Each row below holds a small network's activations on one input, seen along a few directions.
In each table, some parts of the input vary, and every possible input appears once, in random order.
Descriptions start from the smaller parts, as in this example, which fits no table here: one of 8 places around a ring, together with either a single point or one of 9 places along a line or (one of 3 separate values, together with one of 4 places along a line).
Shared parts are said once, and a part with two or three values counts as separate values.

Other details of the inputs vary at random and push rows far along two fixed directions, the same in every table; ignore that.

A family of inputs:
row 1: [  4 -46   7  30   8   0  -4  11  -4  33  16  15  -7  -5]
row 2: [ 22  23  12 -26 -17 -30 -30 -17 -19 -30   7  44 -18  10]
row 3: [  8 -45  -5  30   7   2  -1   8  -1  33  19  16 -10  -3]
row 4: [-7 -8  3  2 -3 -6  0 -1 -2 -2 -4  1 -1  1]
row 5: [ 25  34   9 -27 -13 -20 -35  -8 -24 -24  12  46 -28   7]
row 6: [  5 -17   0   8   0  -4  -7   5  -3  11  10  11  -8   2]
row 7: [  3  23  -2 -20 -11  -3  -2 -10   1 -31 -17   2  -1   2]
row 8: [ 10 -12   2   8   0  -6  -6   2  -5   8  11  13  -4   3]
row 9: [-11  14  -2  -8  -4   8  12   2   9 -17 -22 -23  12   0]
row 10: [  5   7  -5  -7  -5  -8  -1  -5  -2 -10   1   7  -2   8]
row 11: [-18  19 -15  -9  -2  17  25   3  18 -17 -27 -42  18   1]
row 12: [-1  5 -7  2 -2 -1  4 -6 -5 -4 -3  7 -6 -2]
row 13: [-12  27   6 -21   5   3   3  -2  11  -4   0 -32  19   3]
row 14: [ 11 -36  -9  34  11  10   2   7  -5  35  19  19 -12  -7]
row 15: [-36  -5 -19  20  11  25  45   9  18  13 -24 -54  26  -6]
row 16: [ -9  19   8 -21   5   0  -8   1   7   0   5 -20   8   2]
row 17: [-1  0  6 -1 -3 -8 -1  0 -3 -4 -1  2  4  4]
row 18: [ -6  27   3 -16   9   7  -2   0   3   3   6 -17   7  -3]
row 19: [-23  -9 -13   8   1   6  26  -1  13   0 -16 -29  12   0]
row 20: [ -1  18   4 -14  -9  -1  -2  -5   1 -25 -17  -2   2   0]
row 21: [ 12  15  -4 -14  -8   0  -7  -4  -1 -20  -5  10  -7   3]
row 22: [ 18 -34  14  21  19  16 -13  12   4  43  27   5  -1 -14]
row 23: [-4  3 -1  4  0  0  3 -3 -6 -1 -4  5 -3 -3]
row 24: [  4 -21   8  15   1  -7  -3  -1  -6  10   6  13  -1  -2]
Each input here is: one of 4 separate values, together with either a single point or one of 5 places around a ring.
Q: The inputs of row 9 and row 1 match in every part but the choice among 4 separate values. If row 22 is changed in the same way as row 9 into row 1, which row does it become?
A: row 16
Q: Start at row 1 and move only the place on the ring of 5, one step at a time. The first step leads to row 6. Which rows follow, in order?
A: row 3, row 19, row 4
Q: Which other rows does row 10 become when the choice among 4 separate values takes its other values? List them by row number.
A: row 3, row 14, row 21

A family of inputs:
row 25: [ 11  39   6 -25 -11   5 -12  -3  -2 -36 -20   7  -2  -4]
row 26: [ 13 -23   4  10 -11 -15 -17   1 -24  -3   7  54 -35  -1]
row 27: [-35 -11 -24  19  -6  15  28   3   5  -7 -35 -29  -5   2]
row 28: [-14  13  14 -13   0   3   2   7   2  -8 -14 -21  13  -3]
row 29: [  3  11   8 -11   3  -9 -14 -10  -8   8  21  11  -6   0]
row 30: [ -7 -29   3   9   8  -6  -1   4  11  26  14 -18  12   6]
row 31: [ 24 -42  12  25   7  11  -9   3   1  24  11  20  -4 -16]
row 32: [  7 -45  27  20  14  -5 -16   3  -3  33  21  11   3  -9]
row 33: [ -1 -19 -14  28  19  24  16  12   1  38  10  -8  -1 -14]
row 34: [ 11   2  20  -9  -4  -5 -15  -7   0  -9   1   9   0  -5]
row 35: [  8  24 -15 -22  -9   5   2  -6  11 -30 -13  -9   4  11]
row 36: [ -9  20 -24  -2  10  21  24  -8  13  -2 -13 -30  11  -7]
row 37: [-23  26   2 -19   8  -5   3 -11   6  -4   5 -26  13   5]
row 38: [  0  -9  -7   0 -10 -23   5 -10  -4 -17  -5  21  -9   2]
row 39: [-11  32   0 -32  -9 -10  -6   6   2 -22  -7 -18   7  14]
row 40: [ 22  -3   8 -11  -8 -15 -24  -4  -3  -2  18  23 -11   9]
row 41: [ -2   6  27 -13   2 -11 -21   5  -8  -2   2   4   1  -1]
row 42: [  7  20  12 -14   2 -11 -24   0 -18   6  22  23 -14  -1]
row 43: [-10 -42 -10  38   7   0  27  11   2  25  -2   6  -3  -5]
row 44: [-31   7 -17   8  14  21  37  -4  21  14  -8 -54  24  -5]
row 45: [ 13 -44  23  22  10   0 -13   3  -2  31  18  14   1 -12]
row 46: [  2  48  -2 -33  -6  -7  -9 -18  -2 -26   1   2  -5   3]
row 47: [  7  31  -3 -34 -14 -10  -9  -9   6 -32  -5  -4  -1  15]
row 48: [ 16  21   5  -9   1  -4 -21  -1 -16   3  19  29 -20  -3]
row 49: [-29 -10 -14   2   5  12  33   6  26  11 -13 -60  31   6]
row 50: [ 12   5   0  -8  -5  -3 -12   9  -1  -3   8  10  -9   8]
row 51: [ -6 -58  -8  53  13   0  23   9  -2  42   6  23   4  -2]
row 52: [-30  -2  -5  -2   8   4  16  15  15  11  -6 -48  24   9]
row 53: [  7 -15  -4   1 -19 -18 -22 -11 -18 -19  -5  38 -36   3]
row 54: [ 14  35   6 -30 -13   0 -12 -14   3 -41 -21   5   1  -3]
row 55: [ -8  27  -8 -24 -17 -30   4 -22  -4 -41 -20  17   7  15]
row 56: [ 16 -35  16  27   9  11 -10  14  -4  28  12  20  -7 -15]
row 57: [ -7  19  12 -12   9 -10 -16   1 -10   7  19   4  -4   2]
row 58: [-10  20 -10 -25 -23 -19   1 -16  -7 -47 -23  10 -13   5]
row 59: [-15  -3 -16  27  -8  -1  38  -9  -1  -9 -19 -28  28   7]
row 60: [ 30  -7  20   1  -4   1 -27   6 -15   1  10  40 -18 -10]
row 61: [ -7  -9 -20   5   3  18  26   4  23   2 -10 -36  17   5]
row 62: [-23  -9  -5   9   6  24  34   1  26   2 -26 -52  30 -11]
row 63: [ 10 -33 -16  41  24  28   9  13   1  50  15   5  -6 -18]
row 64: [-11  51  -2 -27   0  -2  -1  -5  -3 -20  -3 -12   0   4]
row 65: [ 23 -34  -8  27   9  16  -5  18   2  24  17  18 -10  -2]
row 66: [ 14  13  -5  -7   3   3  -8 -11  -5   2  11  14  -9  -4]
row 67: [-20  -1 -12   5   5  14  24  15  18   7  -9 -42  18   6]
row 68: [ 25   2   1  -8  -6  -3 -21   9  -9  -5  14  28 -17   7]
row 69: [ 24  -7  29   1  -2  -8 -33   5 -15   6  15  39 -16  -6]
row 70: [-10  17  -6  13 -12  -5  25  -4 -13 -17 -19 -10  14  13]
Q: What is each input in this table made of?
A: one of 2 separate values, together with either a single point or one of 4 places along a line or (one of 3 separate values, together with one of 6 places along a line)
Q: The inputs of row 34 and row 69 match in every part but the choice among 2 separate values. If row 47 is changed in the same way as row 34 into row 69, which row does it become?
A: row 50
Q: The inputs of row 66 and row 33 match in every part but the choice among 2 separate values. If row 30 is changed in the same way as row 66 into row 33, which row does it become?
A: row 52
Q: Which other rows does row 67 become when the choice among 3 separate values takes its other values? List them by row number.
A: row 64, row 69

A family of inputs:
row 71: [-12  -2  -3   5   5  10  11   7   7   6  -7 -18   8  -2]
row 72: [-5 12 -3 -8 -1  4  6 -1  3 -9 -9 -9  3 -2]
row 73: [11 -4  1  5  2  3 -6 -2 -4  5  4 12 -6 -5]
row 74: [  6 -17   3  11  -3  -8  -5  -1  -7   5   5  15  -4   1]
row 75: [  3 -26   4  16   8   1   0   3   2  24  13   0   4  -2]
row 76: [ 6 -8  6  5  2  2 -9  5 -4  9  7  9 -6 -2]
row 77: [ -3  12  -3 -12  -1   2   2   0   6  -7  -2 -12   5   2]
row 78: [10 -4  4  5  3  3 -8  3 -5  7  8 10 -6 -4]
row 79: [  8 -16   1   9  -3  -4  -7   2  -5   4   4  17 -10   1]
row 80: [ -1  14  -8  -7  -7   1   7  -6   2 -17 -12  -4   1   4]
row 81: [ -9  11   2  -5   0   1   6   1   4  -4  -6 -14   7   0]
row 82: [-12  -9  -6   8   0   0  16   0   6  -1 -10 -14  11   1]
row 83: [ -8   9   1 -11   0  -4   3  -2   5  -5  -3 -13  10   5]
row 84: [-11  -9  -7   8   0   1  16   2   6   0 -10 -15   8   0]
row 85: [ 8 -8  2  5  2  3 -6  0 -4  6  6 11 -7 -5]
row 86: [  4 -10   6   7   1  -3  -6   0  -5   8   6  10  -5  -4]
row 87: [  1  22  -1 -13  -1   2  -1  -1   0 -12  -6  -4   3   0]
row 88: [12 -1  3  4  3  3 -8  1 -5  6  7 11 -5 -4]
row 89: [ -6  -2  -8   3   5  10  12   3  12   7  -2 -19  10  -2]
row 90: [  3 -13   7   9   3  -3  -6  -1  -5   9   7  10  -2  -3]
row 91: [ -3  14  -5  -7  -1   5   6  -3   4  -9 -10  -8   4  -2]
row 92: [ -6  -5 -12   9   1   8  17   1   8  -1 -11 -11   7   0]
row 93: [  7 -18   2  11  -3  -6  -4   0  -6   6   5  15  -6   0]
row 94: [ -9  10   4  -5   1  -1   5  -1   3  -5  -5 -11   8   1]
row 95: [ 14  -4   1   1   2   0 -11   0  -1   6  12  11  -6   0]
row 96: [-11   7   1  -4   1  -1   7  -3   4  -7  -8 -11   7   0]
row 97: [  1  21   2 -15  -3   0  -3   0  -1 -13  -5  -2   0   1]
row 98: [-10   9  -2  -7  -2   3   5   1   4  -8 -11 -11   3   0]
row 99: [ 10  -8   8   0   0  -7 -13   0  -5   9  14  13  -5   2]
row 100: [  5 -10   4   5   1   1  -8   2  -4   7   5  11  -8  -3]
row 101: [-11  -7  -5   3   6   8  10   6  11   8  -3 -21   9   1]
row 102: [ 5 -9  8  7  2 -1 -7  3 -5 11  9  8 -3 -3]
row 103: [ -9   5  -6  -5  -6  -1   8   0   4 -13 -14  -9   2   4]
row 104: [ -7   9   0 -10  -1  -3   3  -1   6  -4  -3 -14   8   4]
row 105: [ 22  53  16 -53 -21 -29 -45 -13 -18 -47   5  36 -22  16]
row 106: [ -5   9  -7  -6  -6   1  10  -2   4 -15 -12  -7   3   3]
row 107: [-1 -7 -8 12  4 -2  2  0 -8 15 13 10 -9  1]
row 108: [ 12  -8   3   3   2   0 -10   2  -1   9  14  10  -6  -1]
row 109: [ 10 -19  -2  14  -1   1  -1   1  -4   8   6  15  -8  -2]
row 110: [-10   1   0   1   1   2   8   0   5   0  -7 -13   6  -2]
row 111: [-13  16 -13  -5   0  -3  10  -3  -2  -3  -2  -6   0   5]
row 112: [ 5 -9  9  7  3 -2 -7  1 -6 10 10 10 -1 -2]
Q: The inputs of row 71 and row 76 match in every part but one. If row 98 is changed in the same way as row 71 into row 76, which row does it become?
A: row 100
Q: The inputs of row 107 and row 111 match in every part but one. If row 79 is changed in the same way as row 107 into row 111, which row does it become?
A: row 103
Q: What is each input in this table made of?
A: one of 2 separate values, together with either a single point or (one of 4 places along a line, together with one of 5 places along a line)
Q: Start at row 109 and move only the place on the line of 4, one step at a time. The first step leads to row 85. Which rows follow, in order?
A: row 78, row 108
Q: Which other rows does row 99 become when the choice among 2 separate values takes its other values? List them by row number.
A: row 104
Q: Start at row 93 and move only the place on the line of 4, one step at a time. The first step leads to row 86. Which rows follow, in order?
A: row 102, row 99
